These are the activations of a small neural network, seen along a few directions. Each row is one input.
Each table varies a few parts of the input and shows all the possible inputs, shuffled.
Descriptions start from the smaller parts, as in this example, which fits no table here: one of 8 places around a ring, together with either a single point or one of 11 places along a line or (one of 3 separate values, together with one of 6 places along a line).
Shared parts are said once, and a part with two or three values counts as separate values.

Other details of the inputs shift rows strongly along two fixed directions, in all tables alike. That doesn't count.

Rows:
R1: [-10 -15   9   0  11   1  11  -2 -14  -3   0   5   3   8  -1  19  -7]
R2: [ -6  -7  10  -1   6  -3  13  -1  -1   3  12  25  13   0   0  12 -16]
R3: [-20  -5   1 -16   2  -1  12   1   9  -1  -3  16   6  10  -4  11  -6]
R4: [ 10   9   5 -14  12  22   3 -20 -20  15 -23  -6  -6   7  18   2   7]
R5: [ -1  -6  -1 -18   3   7   6 -13 -18  18 -17 -16   7  21  15  -4  -5]
R6: [ -7   3  18 -10   2   7   7   0   3   6  19   3  19  -9  -1  11  -7]
R7: [ -9  -5   5 -18   6  13   8   6   4   1  13   8  15   1  -6   6  -7]
R8: [  40    2  -27   73  -47    6 -105   88  -16   22  -26   16  -39   -1
   10  -67   50]
R9: [ -1 -24   4 -18 -10  -4   2 -17 -24  -3 -14  -9   4   9  19  -5   8]
R10: [-11 -17  -1 -17   7  10  11   4  -9  -3  -3   0   0  14  -7  17  -1]
R11: [ 62  52 -78   9   0 -57  45 -82  51 -75  42 -67 -59 -16 -91 -37 -46]
R12: [-18  -6   8   1   7 -10  11  -5   3   0   3  21   9   2   3  15 -11]
R13: [-23  -9  -3 -15   7   4  11  -1  12  -2  -4  11  -2   4  -3  13   2]
R14: [ -6  -7  17  -8   9   4   2   2 -10   0   9 -16   9   2  -3  16   4]
R15: [ 87  52 -91  37 -46 -79  14 -75  41 -70  22 -64 -59 -15 -73 -75 -46]
R16: [ 12   9  28   3  16   9   9  -1 -12  -6   0  -2  -5 -17  14  20   9]
R17: [-16   0  16   2   7  -7  15  -3   7   1   8   0   8 -13  11  13   8]
R18: [-13   6   1 -13  -5   2   6 -19   4  20 -20  -3  17  14  19  -7 -13]
R19: [  1 -17   5 -13 -16  -1   9 -19  -7   2  -8   6  22   0  18  -7  -1]
R20: [-20   0  14  -4  11   1   4  -4  11   2  10  -4   9  -9   2  13   9]
R21: [ -9  -8   2 -19   3   8  15   6   4   3   7  19   9   7  -5  10 -12]
R22: [-17   2  -3 -13   0   6   5 -20   4  20 -22  -7   8   8  19  -8  -4]
R23: [-20  -9   4   4  11  -6  10  -5   6   0   1  16   2  -3   4  16  -3]
R24: [ -3   4  21  -3  -1  -2  17   3  -1   4  17   9  20 -12   7  10  -7]
R25: [  8   6  23  -5  21  16  -2  -4 -11  -3   2  -5  -3 -15   5  23  11]
R26: [  6  -2  13   4  21  12   6  -5 -13  -9  -5  13 -10  -6  11  26   0]
R27: [ -1   4   2 -15  -3   9  10 -14   0  26 -11   1  20  12  17  -8 -17]
R28: [-14   4  17   2   0 -10  14   1   4   1   9   6  16  -8  10  11   0]
R29: [ -3  -5  21  -2   5  -2  13   4 -13  -1   6 -11   7  -2   4  13   4]
R30: [  14   -6  -37   74  -60  -11 -103   89    8   27  -25   16  -22    0
   10  -77   43]
R31: [  4  -4   2 -15  18  22   5   0  -9  -8  -8   9 -12   0   2  25   6]
R32: [-20  -2   5 -16   7   4   8   0  10  -3   4   5  12   5  -4   8   1]
R33: [-18   5  17  -7   4  -1   6  -4   8   1  11   0  16  -5   2  13   0]
R34: [ 20  -3 -34  68 -32   7 -97 112   1  23  -3   5 -24  15 -23 -53  34]
R35: [  5  -2   6 -15  24  24  -1  -1 -11  -8  -3  -1  -6  -6  -2  21  12]
Each input here is: one of 5 places along a line, together with either one of 2 separate values or one of 5 places around a ring.
The inputs of R24 and R28 match in every part but the place on the line of 5. If R2 is changed in the same way as R24 into R28, which row does it become?
Answer: R12
Change only the choice among 2 separate values in R18. List by row number the other rows that result.
Answer: R15
Change only the place on the line of 5 in R11. List by row number the other rows that result.
Answer: R7, R32, R34, R35
List by row number the other rows that have the place on the line of 5 in common with R31.
Answer: R4, R8, R16, R25, R26, R35

Rows:
R36: [ 43  30 -16 -21  12 -14  59 -66  12 -32  26 -20 -15 -16 -31   3 -42]
R37: [-35  -7  32 -12  19  12   5  14   6  12  20 -14  29  -5   4  28  17]
R38: [-11 -16  31   4  11   3  18   9 -19   6   5  31  13  -3  19  32  -5]
R39: [ -6 -19  23 -10  26  25  -5  -8 -21 -13 -18  19  -7 -11  25  31  26]
R40: [-33 -18   3 -26  11  13   2 -10 -10  19 -27   6   5  23  19  10   9]
R41: [-18 -23  26 -23 -21  -4   5 -14 -15  12 -11  -2  40   4  37  -5   9]
R42: [ 82  54 -76  38 -15 -27 -13 -23  25 -32   5 -37 -62  -1 -63 -50 -37]
R43: [ 40  29 -32 -12   7 -31  56 -91   3 -27  -2 -41 -25  -5 -11 -12 -38]
R44: [-29 -27  16 -19  15  15   6   4  -4 -15 -13  18  -3  -4  10  29  33]
R45: [-32 -35  14 -29 -15   4   3  -7  -8  12 -12  -7  34  11  22  -1  10]
R46: [-26   3  23 -14  -3   8  11  -5   6  24 -12  19  33   5  29   7  -8]
R47: [-30 -15  34   2   3 -10  16   7  -4   6  11  34  31  -3  15  25 -11]
R48: [ -2 -29  15 -28   1  25  -5 -14 -40   6 -25  -7  12  14  26   9  17]
R49: [ 13  16 -42  35 -24   0 -55  65  18  17 -14   7 -28  20 -23 -41   7]
R50: [  2  -4 -29  60 -23 -25 -46  72  22   4  16  20 -12   4 -31 -31  -4]
R51: [ -7   2  20 -14   7  20  16  -3 -10  23 -22  16  16   5  33  16  -3]
R52: [-22   7  49  -5  12   5   3   4  -3  18  18  -7  31 -15  17  24  14]
R53: [-28  -6  29 -20  27  25   7  22  -9   2   9 -14   9   4  -2  34  25]
R54: [-41 -24  17 -10   3   3   5  -2   8  -6  -2  17  17 -16  17  24  24]
R55: [ 50  14 -23 -23 -11 -33  53 -84 -11 -41   6 -51 -15  -6 -12 -16 -27]
R56: [  8  26 -34 -24   6 -27  52 -68  36 -28  14 -31  -5   3 -35  -5 -48]
R57: [  7   9 -34  37 -24  -3 -50  67  29  17  18  15  -4   3 -28 -43   1]
R58: [ 50  40 -13 -17  37  -9  48 -72   1 -52  31 -66 -33 -20 -48  19 -29]
R59: [ 30  10 -36  45 -16   4 -65  34  -7  23 -28   1 -31  12  -1 -45  13]
R60: [ 24  32 -30 -10  -8 -43  52 -93  22 -28   8 -39 -13  -5 -18 -23 -43]
R61: [ 43  32  -2  66 -14  -3 -59  69  -2  17  12 -18 -29 -19 -12 -35  21]
R62: [-24 -36  10 -37  -7  15   1  -3 -25   4 -20  -9  13  21  15   7  18]
R63: [ -4 -11  17 -27  21  39   1   6 -13  11  -1  22  10   5   7  26  -1]
R64: [-28  -8  32  -4  -5  -5   5  -9  -1  -3   0  24  18 -23  34  21  18]
R65: [-27 -15   8 -35  16  27  10  18   0   8   6  22  12  13  -2  23   2]
R66: [ 20  22 -19  47 -34  -8 -52  59  22  20  16  23   0  -6 -19 -49   1]
R67: [ -6 -12  34  -4  10   7   6  -6 -16  -5 -12  22  -1 -21  40  27  21]
R68: [ 10  -4 -32  51 -17 -14 -45  77   9  -3  10  20 -30  11 -38 -22   6]
R69: [-11 -23  22  -5  22  18   7  10 -21   0   1  29   5   8   7  41  -3]
R70: [ -1   4 -36  45 -31 -13 -53  39  20  25 -14  -1 -14  14  -5 -55   6]
The inputs of R58 and R52 match in every part but one. If R42 is changed in the same way as R58 into R52, which row does it become?
Answer: R46
What is each input in this table made of?
Answer: one of 5 places around a ring, together with either one of 2 separate values or one of 5 places along a line
Change only the place on the ring of 5 in R64. List by row number the other rows that result.
Answer: R39, R44, R54, R67
Change only the place on the line of 5 in R57. List by row number the other rows that result.
Answer: R45, R50, R56, R70
Change only the choice among 2 separate values in R54. List by row number the other rows that result.
Answer: R37

Rows:
R71: [ 43   9 -79  19 -51 -35  -5 -14  21 -15 -14   1 -35  20 -27 -70 -36]
R72: [ 40  10 -37  43 -53 -30 -23  18   5  12 -19  21  -4   6  12 -65 -14]
R73: [-22  -5  49  28  20  65 -71 100 -12  50 -22  64   9 -25  52  27  63]
R74: [ 28  52 -33  59 -32 -55  -4  32  49 -11  42 -30 -31 -17 -48 -50 -14]
R75: [ 38 -13 -22 -50  -1 -16  39 -91 -19 -61 -12 -63 -29  -6  -8  -1   7]
R76: [  0 -35  34  40 -41  26 -92  77 -47  37 -43   9   6 -13  69 -29  82]
R77: [-76 -19  31 -67  34   4  75 -28  10  -2  17   0  46   9   8  61  -5]
R78: [ 13  13 -25 -36  23  -9  49 -74  11 -18 -11 -57 -12  20 -25   2 -32]
R79: [-10 -34  -1  19  19  -3  -1  26  -1 -15  21  13  -5   0 -27  25  -1]
R80: [-58 -44  78 -43  57  14  63 -36 -30  -6  22  29  47 -16  39  91  -7]
R81: [ -5  11  -3   9  -6 -15  -4 -35  -4  20 -26   0   5   7  31 -16   0]
R82: [ 31  19  16 -15   2  24   4  -2 -16  24  17 -15  18  -1   1  -2 -16]
R83: [-12  -7 -36  14 -16  -2 -41   5   3  24 -39   5 -17  25   9 -32   6]
R84: [  9  19 -62  32 -47 -45 -31  13  60 -26  36  -6 -15  -6 -66 -57 -26]
R85: [ 18   5  -2 -22  34  -6  51 -33  -5 -55  17 -14 -29   4 -38  46 -21]
R86: [-85 -33  72 -19  -5  20 -11  35   9  44   4  62  84  -8  52  26  23]
R87: [  2 -13   1  17 -16  52 -85 113 -24  62 -13  24  10  28   6 -33  26]
R88: [ 64  42 -18  57  -5 -30 -14  19   1 -40  26 -11 -50 -21 -48  -6 -12]
R89: [ 15  24 -15 -34  47  21  44 -53  12 -45  16  -8 -37 -15 -36  33  -7]
R90: [-33   0  51 -52  38  21  59 -72 -23  20 -19 -26  41   8  44  49 -16]
What is each input in this table made of?
Answer: one of 2 separate values, together with either a single point or one of 4 places along a line or one of 5 places along a line
The inputs of R80 and R79 match in every part but the choice among 2 separate values. If R88 is changed in the same way as R80 into R79, which row does it become?
Answer: R85
